A small network was trained on made-up records. Each row is its average activation on records with the value named, seen along a few directions.
Related values have similar rows: they may be neighbours, one step apart, or belong to one group.
Random noise pushes rows far along 18 fixed directions. That doesn't count. These rows show it; they differ only by the noise:
-275, 335, -288, -205, 69, 37, -141, -91, 87, -918, -4, 652, -535, 152, 258, 224, 340, 150, -123, -207, -341, 112, 509, 30, 399, -91, -329, 252
-29, 384, 2, 242, 325, 794, 115, -456, -224, -99, 311, -46, -186, 84, 3, 295, 201, 170, 405, -177, -379, -222, -48, 340, 257, 144, 285, -29
147, -125, -159, -133, -439, -368, 476, 121, 24, -41, -378, -137, 373, 477, 42, -198, 348, -337, -48, 125, -226, -381, 2, 28, 311, -147, -409, -482
-207, -49, 26, -26, 370, 385, 158, -153, 498, -320, -290, 837, 303, -61, -235, 135, 301, 24, 474, 193, -189, -7, 36, -85, 825, 511, 55, -194
-74, 404, 167, 585, 579, -24, 282, 267, -105, 596, 143, -400, 116, -238, 228, -534, -440, -64, 491, -22, 440, 320, -255, 409, -357, -167, 535, 349
-367, 600, -190, 31, -300, -18, 113, -113, -17, 172, -89, -162, -116, 262, 60, 358, -170, 310, -236, 35, -169, -314, 221, 367, -247, -282, 222, 113
90, 150, 3, -227, 110, -46, -310, -678, 312, 140, 176, -277, 148, 538, 527, 236, -213, 271, -445, -881, 64, -340, -1, -9, 154, 133, 33, -185
196, -248, 16, -115, 200, -54, -40, -190, -83, -163, 564, -589, -178, 516, 196, -333, 128, 59, -301, 459, -47, 630, -198, -114, 95, 159, -232, -6
-543, 399, 256, 18, 693, 7, 265, -288, -6, 290, 44, -320, -173, 126, 243, -96, -132, 160, 168, 181, 247, 111, 68, 163, 70, 72, 90, 376
63, 91, 99, -593, -271, 62, 353, 55, 317, 3, 618, 344, -264, 250, -126, -186, 81, -496, 105, -19, 58, 44, 400, 600, 327, -750, -267, -4
135, -166, 195, -644, 196, -235, -8, -302, 347, -352, 108, 568, -47, -314, -322, -30, 20, 60, -123, 257, -545, 52, 12, -55, 72, 206, -502, 195
293, -79, -16, -540, -91, -123, 51, 56, 316, -422, 38, 148, -419, -25, 143, -387, 50, -296, -278, 47, -135, 838, -71, -116, -93, -22, 284, 75
-116, 161, -14, -509, 237, 77, -150, -8, 15, -155, 40, -206, -468, 112, 297, -49, 156, -91, -344, -242, 459, -81, 9, -395, 279, -246, 212, 335
-728, -496, 393, 31, -379, 146, 135, 636, 52, 323, -299, -683, 46, 116, 147, 676, 85, 112, -170, -664, 784, -465, -109, -158, -334, 140, -422, -381
169, -543, 92, -249, -305, 416, 40, 458, -282, -14, 329, -107, -576, -200, -6, -211, -407, -417, -281, -604, 473, 350, -317, 334, -381, -476, 58, 69
452, -21, 369, 280, -434, -10, 72, 217, -164, 288, -437, -349, 490, -321, -169, -364, 84, -519, 164, -264, 113, -339, -176, -323, -156, 80, 4, 222
510, -123, 257, -330, -336, -187, -201, 246, 82, -76, 305, -292, 53, -63, -152, 131, 244, -256, -140, -273, -1, -94, -53, -471, -382, -70, -305, -177
-377, -38, 458, -85, 394, -60, 157, -29, -106, 37, -740, -134, -71, -49, 204, 126, -285, -293, -71, -459, 547, 98, -86, -546, -85, 243, -84, 178
-32, 172, -381, 668, 429, -1, -58, 434, -481, -417, -235, -220, 155, 383, 466, 175, -48, 135, -59, -370, 357, -395, -271, -322, 367, -257, -240, -45
359, 336, 26, 304, -105, -231, -190, 129, 88, 489, 475, -177, 446, 61, -241, -580, -347, 67, -53, 308, 162, -40, 1, 210, -260, -134, 127, 257


Field PEFEL:
rika: -97, -659, -116, -371, 295, 159, 462, 133, -124, -269, -244, -158, -353, -381, 80, 232, 400, -250, 208, 649, -169, 457, -677, -366, 458, -192, 123, 89
bobig: -344, -355, 126, 117, 11, -93, 322, 458, 216, -518, -46, -283, -6, -22, 256, 531, 23, 363, -303, 327, -171, 121, -355, 223, 154, -139, -636, 100
nuzaf: 355, 95, 226, 191, -128, -55, -311, 74, -263, -240, 526, -511, -283, -122, 308, 315, 374, -429, 305, 48, -106, 648, 197, -440, -163, -562, -163, 517
lito: 49, 165, -432, 632, -311, 224, 205, 417, -134, -426, -383, -346, 51, -1, 294, 505, 222, 388, -50, 270, -445, -127, -327, 183, 119, -266, 281, -34
nipur: -49, -344, 56, -540, 298, 150, 93, -226, 120, -766, -321, 404, -463, -96, 48, -255, 166, 21, -283, -88, -370, 434, -157, -160, 110, 629, -169, -90
kof: 148, 71, 272, 447, -467, 47, -314, -263, 162, 171, -170, -171, 358, 72, 285, 378, -160, -152, 134, -445, -34, 437, 195, -145, -120, 185, 269, -2
vigad: 249, 82, 393, -856, 94, 134, 462, -236, 133, 365, 22, -275, -148, 544, -349, 103, -445, -837, -307, 523, 468, 328, -229, -402, 286, -659, 473, -203
duv: -23, -139, -157, -235, 813, -335, -313, -220, -393, 710, 887, -31, -158, -298, -269, -448, -163, 340, 187, 270, 434, -493, 110, 219, -160, -253, -227, 178
gudav: 500, -58, 46, 7, -322, 621, 364, 543, 339, 152, 219, 80, 103, -27, -250, -421, -113, -271, 69, -287, 311, -134, -265, 495, 57, -178, 682, -563
mov: -298, -149, 77, 503, 734, 251, -68, -122, -9, 134, 409, -229, -2, -15, 354, 202, 208, 278, 659, -4, 279, 132, -63, 185, 570, 53, -89, 95
turi: 485, 947, -192, 522, -247, 138, -195, 480, -298, -328, 116, 238, 18, 51, -266, -253, 110, -1, 157, -271, -25, -447, 360, -195, -384, -168, 202, -138
ruvup: 147, -277, 95, 278, 802, 93, -140, 35, -644, 25, -130, -112, 203, -32, -138, -601, -416, 46, -166, 222, 449, -214, -436, -389, 47, 439, -190, -34
dod: -167, -487, 3, -434, 154, -148, 57, -42, -147, -179, 283, 229, -361, -6, -104, -541, -264, 69, -432, 419, 80, 204, -87, 246, 38, -193, -508, 204
far: 79, -151, -284, 94, -736, -681, 127, -88, -646, 370, -479, -507, 267, 196, 135, 678, 469, -514, 183, 284, -200, -590, 311, -498, 39, -637, -389, -103
fekem: -52, 302, -183, 237, -104, 578, -71, -454, -236, -37, -142, -76, -423, -121, 92, 79, 299, -122, 341, 274, -349, 570, 130, 134, 181, 143, 857, 217
mezam: 145, 369, 94, -222, 169, 347, 472, -103, 107, 89, -213, -313, 256, 153, -170, 285, -410, 186, -348, 317, -153, -833, -588, 123, 492, -553, 221, 120
seb: -183, -539, -87, 386, -120, 44, -138, 217, 472, -194, 232, 47, 112, 195, 539, 223, 97, -2, 26, -250, 331, 611, 111, 183, 550, -57, -151, -13
zud: 421, 146, -116, 489, -125, -204, -296, 554, -292, -32, -188, 67, 486, -149, -389, 554, -327, 25, 36, 76, 10, -176, -340, -602, -707, -140, 105, -360
loto: 150, -494, -637, 132, 354, -251, -340, -358, -55, 49, 729, -150, -37, 253, 395, 293, 496, 151, 303, 341, -113, 542, 10, -108, 476, -131, 53, -308
som: -204, 496, 235, -131, 684, -126, -80, 48, 247, 82, 683, -191, -8, 36, -11, 190, 122, 466, 134, 179, 170, -195, 272, -128, -226, 113, -72, -153
toz: -333, 219, 170, 779, -318, 192, 32, -51, -761, -173, -565, -559, -78, 85, 13, 489, -168, 176, -98, 234, -160, -37, 36, -227, -281, 45, -307, 595
The values of PEFEL form a 3 by 7 grid.
List every value one step from vigad, in the order listed. -> nuzaf, nipur, fekem, mezam
List every value one step from gudav, in the order listed. -> lito, duv, seb
List every value one step from turi, in the order listed. -> rika, toz
List every value one step from som, in the order listed. -> far, loto
Each value of PEFEL is a pair of two hidden parts, and every pair occurs once (3 first parts, 7 second parts).
dod and far share the first part; dod and rika share the second. Which value has the first part of rika and the second part of far? -> seb
loto and fekem share the first part; loto and som share the second. Which value has the first part of som and the second part of fekem? -> kof
mezam and lito share the first part; mezam and vigad share the second. Which value has the first part of vigad and the second part of lito? -> bobig

Field RINEM:
lopud: -220, -410, -433, 102, 309, 45, 1, 160, -233, -246, -267, 369, -269, -308, 173, 309, -461, 288, -122, -503, -107, 107, -374, 247, -228, 45, 52, -264
lile: -89, -238, -163, 269, -246, 40, -318, 69, -33, 330, 155, 31, 89, -203, 28, 31, 455, 128, 409, -432, 121, -281, 207, 53, -71, 306, -15, -114
zik: -129, 55, 419, -131, 212, -246, 476, -67, 428, -140, -417, -48, 227, 162, 266, 230, -340, -98, -151, -214, 63, -101, -78, 46, 218, -170, -402, 5
vad: 117, 37, 50, -407, -171, -6, -85, -167, 214, 340, 552, -167, -241, 110, 63, -55, -80, 16, -111, -276, -18, 199, 99, 352, -459, 3, 206, -210
totip: 135, -174, 222, -26, -31, 19, 76, 315, -52, -398, -288, -281, -69, -241, 149, 65, -30, 136, -223, -350, -134, 34, -374, -271, -471, 312, -25, -251
zabuz: 148, -200, -50, 462, -40, 238, -162, 197, -217, 3, 297, -110, 135, -67, 172, 286, 92, -28, 377, -319, 94, -227, -24, 96, 244, -311, -231, 14
tamuk: -14, 657, -80, 266, 365, 89, 160, -210, -128, -142, 255, -466, -39, 411, 390, -82, -118, 321, -128, -27, -218, -373, -105, 432, 289, -282, -13, 320
zov: 282, -32, 54, -291, -131, 307, 51, -125, -25, 38, 225, 448, -86, 57, -356, 70, -84, -439, 173, -142, -108, 88, 36, 78, -11, -215, 156, -301
dur: -206, 73, -34, -199, 440, 173, -603, -202, -76, -226, -10, 58, -399, -2, 4, 232, 142, 235, -295, -67, 469, 71, 191, -786, 123, 358, 223, 274
zute: -95, 83, -183, -90, -423, 40, -118, 329, 355, 224, 275, -223, 63, 332, 22, -462, 380, 110, -81, 162, 317, -5, 170, 180, 127, 25, 298, -239
getor: 92, -456, 67, 266, -41, 23, 59, 108, -279, -84, 2, -115, 135, 0, 88, 16, -122, -154, -33, -203, 40, -19, -145, 200, 52, -74, -498, -15
kofe: 164, 9, -149, 298, -289, 58, -116, -44, 150, 11, -276, 90, 329, -199, 158, 113, 107, -138, 116, -151, -111, 24, -36, -157, 210, 12, 369, 185
kubo: 106, 23, 305, 31, 38, 498, -267, 12, 111, 106, 473, -165, -22, -151, -144, -20, -31, 227, -53, -138, 283, -295, -16, 25, 162, -30, 62, 342
guf: -428, -28, -183, -314, -124, -43, 304, 165, 135, -308, -609, 107, -188, -53, 221, 298, 471, 129, -87, -418, -33, -605, 119, -77, 251, 77, -134, -211
nepab: 41, -422, 33, -209, -20, 50, -177, -285, 127, 86, -171, 202, 90, -81, -117, 89, -83, -31, -66, -167, 65, 95, -169, -247, 171, 218, -37, -89
zele: 304, -51, 274, -23, -58, 751, -119, -304, 62, -255, 114, 237, -133, -22, -145, -172, -232, -153, -167, -175, -8, 349, -183, 36, 174, 306, 432, 10
maf: -398, -63, 160, 108, 128, 181, 80, -157, -376, 41, -220, 264, -266, -91, -301, -173, -244, -100, 60, 277, 85, 360, 193, 121, -329, 401, 10, 36
rinu: 24, -375, -77, 65, 40, -45, 212, 204, 180, 97, 91, -104, 368, 319, 247, 53, -28, -96, 58, -230, 217, -67, -254, 81, 235, -93, -179, -486
selu: -415, -19, 128, 52, -30, -202, 114, 200, 37, 140, -56, 22, -184, -218, -13, 271, -286, 106, 14, 57, 135, 162, 49, 260, -255, -289, -219, 419
delon: -135, 791, 44, 230, 449, -424, 272, 1, -59, 4, -36, -40, -87, 93, 253, -254, -148, -60, 323, 151, -143, 414, 246, 158, -444, -197, 129, 128
devis: -29, 50, 321, 166, 15, -1, -278, -259, -85, -92, 127, -143, -148, -56, 115, 517, -278, 35, -71, -227, -80, 398, 169, -103, -319, 35, -250, 227
Each value of RINEM is a pair of two hidden parts, and every pair occurs once (3 first parts, 7 second parts).
lopud and vad share the first part; lopud and guf share the second. Which value has the first part of guf and the second part of vad? -> lile
tamuk and devis share the first part; tamuk and zov share the second. Which value has the first part of zov and the second part of devis? -> zele
kubo and dur share the first part; kubo and totip share the second. Which value has the first part of totip and the second part of dur? -> maf

Field FERU:
depa: 356, 94, -299, -308, -205, 242, -227, -327, 189, 126, 141, 53, -126, -115, -21, -85, 297, 116, -58, -319, -228, -302, -34, 21, 66, 197, 667, -244
resir: 373, -229, -36, -395, -24, -428, -247, 230, -137, 220, 193, 183, -70, -532, -459, 69, -89, -92, 38, -113, -100, -198, -179, -192, -713, -177, -188, -115
mal: 392, 41, 228, -474, -121, -135, 340, 120, 538, 210, 194, -111, 296, -58, -19, 55, 427, -354, 420, -131, -174, -291, -160, 33, 173, -272, 63, -371
ves: 433, -187, 492, -489, 114, 51, 107, 224, 616, -201, 556, -26, 122, -402, -440, 63, 236, -31, 43, 565, -342, 345, -350, -194, -205, 239, -104, -83
dop: -226, -274, -187, -409, -305, 68, 92, -211, -21, -408, -342, -11, -341, 404, 307, 378, 61, -59, -514, -86, -133, 81, 71, -10, 424, -184, -141, -132
zata: -191, -24, -135, -217, 178, -248, 10, 215, -20, 201, -227, -551, 43, -18, 295, 107, -173, 310, -466, -125, 302, -442, -473, -280, -153, -182, 141, 83
luf: -261, -254, -112, 358, -62, 285, 446, -52, -409, 262, -267, -335, 50, 59, -257, -153, 32, -20, 215, 820, -237, 446, -349, 194, -134, 336, 366, -107
padet: -145, -119, 31, -31, 59, -204, 194, -278, 578, -67, -293, 114, 127, 65, 401, -176, -305, 139, -217, 245, -136, 574, -41, 238, 372, 106, 186, 361
nuzi: -20, -106, -39, -90, 238, -216, -214, -300, -261, 1, -391, 57, 105, -220, -273, 206, 293, 75, 86, 491, -238, -274, -32, -669, 118, 337, -126, -1
togi: 133, -526, -65, -245, 335, -585, -95, 288, 276, -239, -16, 164, 93, -253, 198, 210, 74, -7, 52, -44, -53, 424, -239, -357, -161, 155, -286, -344
gomaf: 119, 244, 376, 152, 104, 369, -111, -279, 182, 537, 523, -228, 99, 28, -108, -92, -442, 78, 55, -411, 285, 4, 10, 376, -249, 55, 229, 115
gupeb: -89, -464, -155, 196, 250, 313, -103, -108, -183, -91, -43, 79, -223, -564, 189, 178, 23, 270, 242, -290, -191, 86, -388, 202, -38, 187, 229, 41
kezam: -313, 168, 159, -334, 123, -18, 202, 186, 461, -279, 280, 373, -333, -56, -101, 469, -167, 293, -16, 95, -126, 397, 212, 274, -428, -55, -18, -283
nosub: 33, 614, 292, -26, 66, 164, -165, 136, 221, 41, 658, 221, -124, 309, -282, -60, -484, 79, -94, -12, 267, 370, 327, 149, -481, -85, 88, -62
The values of FERU form a ring.
A walk along FERU starts at ves and steps to its neighbour togi. Put mal, dop, nuzi, gomaf in the order it reaches them. -> dop, nuzi, gomaf, mal
List every value one step from padet, in the order listed. -> depa, kezam
List every value one step from zata, in the order listed. -> luf, nosub
